A small network was shown many inputs. Here are its activations along a few directions, one row for each input.
Each table varies a few parts of the input and shows all the possible inputs, shuffled.
Descriptions start from the smaller parts, as in this example, which fits no table here: one of 8 places around a ring, together with either a single point or (one of 2 separate values, together with one of 4 places along a line) or one of 11 places around a ring.
Shared parts are said once, and a part with two or three values counts as separate values.
In the rows, 128 means zero.

Other details of the inputs vary at random and push rows far along three fixed directions, the same in every table; ignore that.
These rows show it; all are for the same input, with only those details redrawn:
[105 119  59 114  39  82 176 188 171 127 150 130 136]
[142 149 187 178 185 159  98  67 129  67 105 165 140]
[138  93 144 173  88  97 115  76 112 127 132 170 129]
[106 151  69 114  74 107 173 193 190  95 135 130 148]
[138  93 145 173  89  97 115  76 113 127 132 170 129]
[142 150 186 179 185 159  98  67 129  67 106 164 140]
[103 150 161 113 230 175 143 142 113  89 145  86  80]

A family of inputs:
row 1: [133 191 114 105 141 159 147 181 175  89 119 143 177]
row 2: [154 141 191 137 203 173 106  91 115  84 101 137 167]
row 3: [106  93 126  92 150 102 136 165  87 196 165  83  46]
row 4: [153 129 136 139  80 106 129 119 119 137 127 171 164]
row 5: [116  94  90  92 111 127 165 162 122 142 160  98 100]
row 6: [ 57  99 137 148 152 170 107 125  34 207 146  41  70]
row 7: [118 165 133 104 208 170 115 138 150 100 128  98  96]
row 8: [131  73 103  73 128 108 140 144  93 202 156  83  94]
row 9: [101  91 130 102 145 109 157 175  71 175 178  92  53]
row 10: [120 186 100 121 134 147 156 166 182  60 125 132 150]
row 11: [144  96 135 172  89 106 110  74 113 127 138 174 128]
row 12: [153  88 138 147  93 100  99  63 129 145 103 156 140]
row 13: [ 63 168 175 162 219 218  98 129  79 131 102  43 113]
row 14: [148 118 136 157  96  98  95  69 133 131 117 161 129]
row 15: [ 91  78 122  99 145 112 164 157  76 166 186  73  45]
row 16: [135 177  96  81 148 145 144 179 200  97  92 113 186]
row 17: [152 107 144 174  92 104 104  93 105 138 132 190 133]
row 18: [102  68 121  83 144 123 171 157  81 164 172  65  61]
row 19: [159  76 128 119  91  86 112  86  95 184 126 134 135]
row 20: [ 77 192 140 171 158 198 102 133 117 113  87  78 157]
row 21: [154 111 149 174  87  96 109  89  97 135 130 185 132]
row 22: [158 103 124 161  66  83  89  92 128 168 121 183 132]
row 23: [135  90 126  94 125 119 150 142  85 155 155 100 120]
row 24: [133 171  96  97 101 116 144 182 190 132 107 135 171]
row 25: [110 155  64 101  77 101 152 186 206 114 120 123 144]
row 26: [131 149 156 113 209 180 139 120 120  77 125 101 115]
row 27: [143 109  85 106  62 106 150 157 147 137 135 142 175]
row 28: [140 157  75  96  62  94 149 180 180 152 119 139 164]
row 29: [126 196 120 101 143 153 157 193 182  82 110 136 182]
row 30: [159  93 133 144  89 101 100  59 120 145 107 154 137]
row 31: [137 151 158  98 212 165 112 133 115 147 132 105 104]
row 32: [136 163  84 101 122 146 133 151 202  93  99 129 163]
row 33: [163 172 186 167 189 152  72  74 131  97  90 167 135]
Q: Describe the family of inputs behind these rows.
A: one of 3 separate values, together with either a single point or (one of 2 separate values, together with one of 5 places around a ring)
Q: Change only the choice among 3 separate values in row 4. List by row number the other rows that result.
A: row 1, row 29
Q: Change only the choice among 2 separate values in row 27. List by row number the other rows that result.
A: row 8

A family of inputs:
row 34: [ 78 117 113 157 106 149 113 122  86 171 124  74 115]
row 35: [140 116 130 104 127 117 132 128  99 165 143 117 111]
row 36: [129  92 131 108 126 125 143 124  99 151 142 104 126]
row 37: [126 102 129 125 123 129 143 140  88 139 162 132 108]
row 38: [127 137 177 123 223 162  98 109 120 129 118 114 101]
row 39: [113 232 103  84 198 187 165 210 194  48 123 100 139]
row 40: [113 130  81 129  41  76 162 169 167 131 136 145 143]
row 41: [152 134 106 134  87 113 111 109 177 110  96 160 180]
row 42: [123 125  69 107  81 105 148 174 163 145 151 136 111]
row 43: [123 112  62 117  50  88 153 159 175 126 137 135 134]
row 44: [119 100 126 122 121 118 145 117 105 133 150 109  99]
row 45: [133 120 125 120 124 110 135 125 103 144 151 122  85]
row 46: [138 107 121 103 135 122 116 129 116 172 143 125 100]
row 47: [132 103 127 104 126 113 135 116 106 152 132 101 108]
row 48: [129  99 129 106 126 119 139 117 104 153 137 102 116]
row 49: [116 201 112 100 167 173 162 211 197  63  99 117 191]
row 50: [157 103 152 166  95  88  84  71 130 150 104 178 149]
row 51: [118  85 128 125 122 130 151 128  93 127 155 117 114]
row 52: [ 80 163  66 146  61 138 127 172 140 156 115  99 157]
row 53: [130  83 130 111 127 131 146 129  93 148 141 107 132]
row 54: [125 177 166 116 233 193 130 140 116  77 138 110 111]
row 55: [105 141 143  91 220 165 150 144 105 104 149  61  63]
row 56: [163 180 146 189 106 151 105  74 194  27  72 207 233]
row 57: [111 125 163 227  70 131  64  57 104 154  82 157 165]
row 58: [142 119 128 102 127 111 128 126 102 164 137 115 102]
row 59: [129 146 166 152 166 129 115 100 122 102 118 137 109]
row 60: [113 185  87  92 112 125 165 205 199 102 110 113 168]
row 61: [138  87 134 154 113 116 107  76 122 134 130 154 112]
row 62: [100 102 134 113 172 127 135 146 108 154 161  98  56]
row 63: [125 138 171 156 161 142 120 108 116  99 127 144 129]
row 64: [175 105 148 157  96 101  78  63 118 154 111 184 146]
row 65: [118 139 154 108 182 149 140 152 116 128 132  99 121]
row 66: [154 159 101 124  78 120 136 150 170 114 111 164 196]
row 67: [166 153 198 166 216 184  61  34 144  75  74 169 165]
row 68: [134 110 119 122 130 114 125 130 113 148 155 128  83]
row 69: [117 124  71 128  49  74 148 171 178 134 136 146 132]
row 70: [148 131 152 124 163 156 123 125 105 124 126 137 150]
row 71: [128  94 156 166 105 112 124 103  97 127 136 163 132]
row 72: [125 114 138 114 129 100 131 129 108 161 130 109 102]
Q: Describe the family of inputs behind these rows.
A: one of 3 separate values, together with either a single point or (one of 2 separate values, together with one of 6 places along a line)
Q: The inputs of row 59 and row 45 match in every part but the choice among 3 separate values. If row 57 is changed in the same way as row 59 into row 45, which row does it become?
A: row 52
Q: Change only the choice among 2 separate values in row 72. List by row number the other rows that result.
A: row 59
Q: List by row number the other rows that have the choice among 3 separate values in common with row 51.
A: row 34, row 36, row 41, row 43, row 44, row 47, row 48, row 53, row 55, row 56, row 61, row 67

A family of inputs:
row 73: [ 80  99 119  90 168 135 162 180  67 172 191  55  34]
row 74: [127 183  93 134  85 136 143 163 203  71  92 151 205]
row 75: [104  83 138  88 173 139 146 146  59 184 168  57  62]
row 76: [ 92 187 103 100 179 182 166 198 166  68 129  86 133]
row 77: [125 110  92 143  32  78 138 143 138 157 131 153 149]
row 78: [141  63 203 185 148 125  85  25  36 156 134 147  97]
row 79: [127 132 100 134  68 100 135 147 149 144 124 146 155]
row 80: [153 152 198 171 205 173  67  46 118  96  85 153 144]
row 81: [174 160 141 128 149 126 122 103 179  67 104 180 160]
row 82: [136 191  93 131  91 134 132 166 204  88  93 158 201]
row 83: [160 147 201 163 205 180  76  50 104  98  88 149 157]
row 84: [ 84 197 106  81 204 180 169 224 161  83 138  66 107]
row 85: [111 183 115  80 206 181 136 180 159 104 116  76 123]
row 86: [114  97 107 118  93  99 133 135 117 173 143 112 105]
row 87: [142 155 187 182 190 167  79  59 126  80  92 154 141]
row 88: [134 108  96 121  57  90 131 143 126 174 133 138 140]
row 89: [160  86  92 109  48  64 152 134 152 137 149 172 147]
row 90: [100  84 141  93 169 135 149 144  62 181 168  62  63]
row 91: [170  79 141 130  96  80 124  92 116 146 146 182 115]
row 92: [120 105  81 149  29  83 137 132 147 146 136 150 136]
row 93: [133  88 141 159  91  99 103  81 100 162 129 142 115]
Q: Describe the family of inputs behind these rows.
A: one of 3 separate values, together with either a single point or one of 6 places along a line
Q: The inputs of row 77 and row 93 match in every part but the choice among 3 separate values. If row 84 is changed in the same way as row 77 into row 93, which row does it become?
A: row 87
Q: List by row number the other rows that have the choice among 3 separate values in common with row 83.
A: row 74, row 75, row 76, row 78, row 89, row 90

A family of inputs:
row 94: [122 108 132 125 125  98 141 127 136 130 144 133  91]
row 95: [150 129 145 132 115 113 109 110 102 158 124 148 128]
row 96: [151 111 147 157 113 143 102  91  98 140 122 163 161]
row 97: [136 118 119 122 131 119 123 141 117 150 153 143  98]
row 98: [135 123 107 106 122 110 124 129 134 146 127 109 104]
row 99: [125 113 116 111 128 104 126 132 140 143 127 110 109]
row 100: [129 120 128 114 118 133 143 142  89 150 144 111 127]
row 101: [133 109 166 150 155 132 127 103  87 115 144 139 120]
row 102: [131 105 158 149 108 122 130 114  99 138 123 141 152]
row 103: [129 109 116 127 123 136 138 142 104 134 156 135 117]
row 104: [130 190  87  97 138 156 126 173 200 109  98 126 173]
row 105: [ 56 149 104 175 100 151 123 150 111 141 128  87 107]
row 106: [129 138 106  94 120 118 133 146 132 163 127 104 123]
row 107: [137 122 118 117 120 106 135 123 130 134 150 132  89]
row 108: [111 101 118 119 118 120 145 133 128 125 124 102 124]
row 109: [120 169 124  98 200 200 130 154 144 104 116  89 147]
row 110: [132 118 124 126 118 124 147 137  97 128 153 129 116]
row 111: [127 116 104 111 114 128 139 128 123 129 130 102 122]
row 112: [121 115 147 117 129 109 134 148 108 162 134 119 111]
row 113: [117 104 138 134 122 117 154 142 103 125 147 129 118]
row 114: [117 115 132 108 130 111 133 140 126 165 124 104 117]
row 115: [144 147 198 149 218 151 100  93 104 101 126 144 107]
row 116: [140 114 150 150 113 128 112  85 118 132 108 139 171]
row 117: [173 133 192 179 157 126  79  46  95 116 114 188 126]
row 118: [ 87 148 151 213 115 140  73  85 104 146 108 128 107]
row 119: [119 129  94 123  60 109 154 155 167 128 107 128 188]
row 120: [151 139 146 138 178 155  82  86 144 114 101 140 125]
row 121: [160 140 102 158  68 105 106 101 190 103 112 203 163]
row 122: [134 198  97 122 127 159 154 154 202  37 108 148 175]
row 123: [134 136 103 137  65  80 147 161 171 121 124 168 152]
row 124: [125 118 141 113 130 110 129 146 106 164 140 119 114]
row 125: [119 171 128  92 189 183 143 154 131 107 119  77 139]
row 126: [113 100 128 129 117 115 155 126 123 113 146 127 110]
row 127: [121 119 126 104 131 113 128 138 124 166 129 104 120]
row 128: [128 160 156 140 185 166 130 109 151  50 119 139 143]
row 129: [117 105 112 116 119 121 140 131 128 125 130 102 128]
row 130: [155 137 120 163  65  85 115  95 187  94 109 199 169]
row 131: [120 109 121 114 127 103 130 133 140 142 121 109 106]
row 132: [126 105 107 122 117 135 140 128 125 122 155 133 109]
row 133: [114 160 150 105 193 174 146 167 119 100 130  92 140]
row 134: [126 106  97 113 119 139 130 133 131 135 133 108 123]
row 135: [132 119 123 109 132 127 118 145 107 172 143 127 110]
Q: Describe the family of inputs behind these rows.
A: one of 2 separate values, together with either a single point or (one of 4 places along a line, together with one of 5 places around a ring)
Q: The inputs of row 129 and row 99 match in every part but the choice among 2 separate values. If row 119 is changed in the same way as row 129 into row 99, which row does it become?
A: row 114
Q: The inputs of row 97 and row 103 match in every part but the choice among 2 separate values. If row 106 is changed in the same way as row 97 into row 103, which row does it become?
A: row 125
